Look-ups in named tables: a row name and a column name give one cell, copied from the table.

tesere.tsv
	besut	tamuro	rolokor
venim	40.2	67.7	48.7
mozaze	39.6	70.6	58.0
ponekit	61.6	67.3	14.9
ruv	87.7	73.5	2.3
tupidog	41.0	42.8	62.4
veb	82.8	51.8	61.3
baz	47.1	53.3	72.0

What is the tamuro of venim in tesere?
67.7
What is the rolokor of venim in tesere?
48.7
What is the tamuro of baz in tesere?
53.3
What is the rolokor of tupidog in tesere?
62.4
What is the tamuro of ponekit in tesere?
67.3
What is the tamuro of mozaze in tesere?
70.6
What is the besut of venim in tesere?
40.2
What is the besut of tupidog in tesere?
41.0
What is the besut of baz in tesere?
47.1
What is the besut of veb in tesere?
82.8
What is the rolokor of ponekit in tesere?
14.9
What is the tamuro of ruv in tesere?
73.5
What is the rolokor of mozaze in tesere?
58.0
What is the tamuro of tupidog in tesere?
42.8

lan
         mik  bak
zusagak  0.9  0.7
tatim    0.4  0.3
gifemu   0.9  0.5
fune     0.7  0.2
nubi     0.5  0.9
teruf    0.9  0.5
mudoza   0.3  0.8
gop      0.3  0.8
kuze     0.8  0.2
posiva   0.2  0.6
lodalak  0.7  0.9

What is the bak of kuze in lan?
0.2
What is the mik of fune in lan?
0.7
What is the bak of nubi in lan?
0.9
What is the bak of fune in lan?
0.2
What is the mik of nubi in lan?
0.5
What is the mik of teruf in lan?
0.9
What is the bak of gifemu in lan?
0.5
What is the bak of posiva in lan?
0.6
What is the bak of teruf in lan?
0.5
What is the bak of lodalak in lan?
0.9
What is the mik of mudoza in lan?
0.3
What is the mik of lodalak in lan?
0.7
What is the bak of zusagak in lan?
0.7
What is the mik of kuze in lan?
0.8
What is the mik of zusagak in lan?
0.9
What is the mik of gifemu in lan?
0.9
What is the mik of tatim in lan?
0.4

Table bom
|  | sito | vuv | nep | saf | milage | fanop | kiroli | visiguf |
|---|---|---|---|---|---|---|---|---|
| des | 3.1 | 5.1 | 5.2 | 5.8 | 3.9 | 5.4 | 5.9 | 4.6 |
| kogolo | 5.9 | 7.6 | 5.5 | 5.7 | 5.0 | 5.8 | 5.8 | 6.9 |
| ger | 6.3 | 6.3 | 6.1 | 4.5 | 5.8 | 5.4 | 4.9 | 6.1 |
| gebefav | 5.2 | 2.6 | 2.9 | 5.7 | 4.2 | 5.4 | 5.8 | 6.3 |
| neb | 5.4 | 5.1 | 3.7 | 5.5 | 8.4 | 3.0 | 4.0 | 6.2 |
| sud | 6.8 | 6.8 | 3.9 | 6.4 | 2.1 | 3.7 | 2.6 | 5.0 |
| bevu | 3.7 | 3.6 | 8.0 | 2.8 | 4.9 | 5.1 | 5.0 | 4.2 |
| tovikil | 6.7 | 5.7 | 3.7 | 4.8 | 5.2 | 5.1 | 2.8 | 4.5 |
| lemadu | 6.6 | 4.2 | 4.4 | 6.5 | 6.0 | 4.3 | 6.0 | 8.0 |
| vidut | 4.6 | 5.0 | 6.0 | 4.7 | 4.5 | 2.7 | 4.5 | 6.9 |
| kub | 7.5 | 6.2 | 5.1 | 7.6 | 4.3 | 5.3 | 2.7 | 6.1 |
| kuf | 6.0 | 6.9 | 4.7 | 8.4 | 3.2 | 5.4 | 6.8 | 6.0 |
| zevigi | 3.9 | 5.8 | 6.5 | 4.2 | 7.0 | 3.6 | 5.6 | 5.3 |

What is the fanop of lemadu in bom? 4.3
What is the sito of des in bom? 3.1
What is the visiguf of zevigi in bom? 5.3
What is the vuv of lemadu in bom? 4.2
What is the milage of vidut in bom? 4.5
What is the vuv of sud in bom? 6.8
What is the vuv of vidut in bom? 5.0
What is the vuv of kuf in bom? 6.9
What is the vuv of ger in bom? 6.3
What is the kiroli of kogolo in bom? 5.8
What is the saf of kuf in bom? 8.4
What is the kiroli of tovikil in bom? 2.8
What is the vuv of tovikil in bom? 5.7
What is the vuv of zevigi in bom? 5.8
What is the sito of sud in bom? 6.8

